Each row below is a small network's average activation on inputs in which a field has the value named, seen along a few directions.
Values that are neighbours, or in one group, have similar rows; names and order tell nothing.
In the rows, zero is written as 500.
Random noise pushes rows far along 3 fixed directions. That doesn't count. These rows show it; they differ only by the noise:
[372 444 615 507 453 373 432 549 284 518 539 537 490]
[536 304 588 328 477 403 390 476 331 661 648 661 371]
[425 592 494 503 478 410 611 552 534 532 500 441 488]
[397 487 617 463 450 409 476 474 443 521 532 523 492]
[573 615 230 504 556 381 772 757 509 666 535 403 383]


Field GAKOL:
tol: [486 493 487 423 525 506 574 405 765 442 493 443 592]
rubab: [421 475 629 608 529 483 292 402 385 461 427 476 559]
gadi: [213 680 482 719 498 345 588 631 405 278 377 330 709]
lol: [441 458 594 580 582 484 290 357 408 434 431 579 529]
beso: [506 407 529 534 487 556 472 567 505 451 428 591 426]
pege: [488 497 535 387 486 451 531 412 650 553 547 514 538]
mup: [490 372 650 525 425 594 424 427 514 458 425 627 507]
veka: [537 409 388 646 483 596 616 651 425 417 390 421 495]
gobak: [543 542 427 559 468 515 451 672 176 514 549 483 554]
keruv: [608 468 433 488 607 577 528 366 609 559 476 473 427]
resu: [358 599 626 581 485 398 522 482 501 333 456 437 687]
nelo: [522 601 636 473 424 691 650 261 969 363 372 432 545]
nus: [541 576 481 467 425 573 437 480 480 522 568 475 509]
bila: [392 719 520 780 599 442 487 631 393 359 366 400 553]
lined: [667 516 284 394 492 585 485 520 520 595 612 512 482]
dapad: [420 503 534 534 449 622 374 547 366 398 544 490 540]
A value of GAKOL combines one of 4 hidden first parts with one of 4 second parts; all combinations occur once.
Changing only the second part turns keruv into dapad. lol has the same second part as keruv; what does that change turn lol into? -> lined
Changing only the second part turns beso into gadi. veka has the same second part as beso; what does that change turn veka into? -> tol
Changing only the second part turns resu into nelo. pege has the same second part as resu; what does that change turn pege into? -> mup

Field BUTA:
barap: [618 307 523 564 477 551 404 508 391 477 481 606 523]
feni: [513 522 442 413 581 610 386 474 440 485 552 515 466]
pirav: [581 226 527 472 486 631 366 425 408 452 489 618 358]
zoki: [485 508 549 482 419 451 584 687 394 499 582 442 500]
bak: [643 627 335 446 557 514 527 463 617 512 577 415 581]
zuler: [524 554 361 690 484 623 633 545 637 551 396 440 486]
tulur: [481 499 378 596 578 342 557 569 455 651 508 446 437]
bufe: [356 769 628 499 454 607 363 327 658 476 428 515 588]
tes: [556 353 639 434 560 335 441 403 344 559 537 556 402]
dovi: [457 458 436 449 367 429 518 612 411 617 549 504 489]
tuzur: [570 743 475 494 553 611 620 379 679 505 562 370 542]
pip: [643 495 246 342 518 491 753 694 650 656 609 570 497]
bel: [466 593 211 632 692 357 717 789 447 502 419 357 398]
tur: [501 323 700 614 468 548 332 555 141 465 472 617 449]
tasub: [514 542 507 467 586 346 564 469 660 500 476 537 525]
fegaz: [393 441 522 410 381 466 485 563 452 385 468 468 525]
A value of BUTA combines one of 4 hidden first parts with one of 4 second parts; all combinations occur once.
Changing only the second part turns pip into barap. zoki has the same second part as pip; what does that change turn zoki into? -> tur
Changing only the second part turns bak into tasub. bufe has the same second part as bak; what does that change turn bufe into? -> tulur
Changing only the second part turns feni into bel. tuzur has the same second part as feni; what does that change turn tuzur into? -> tes
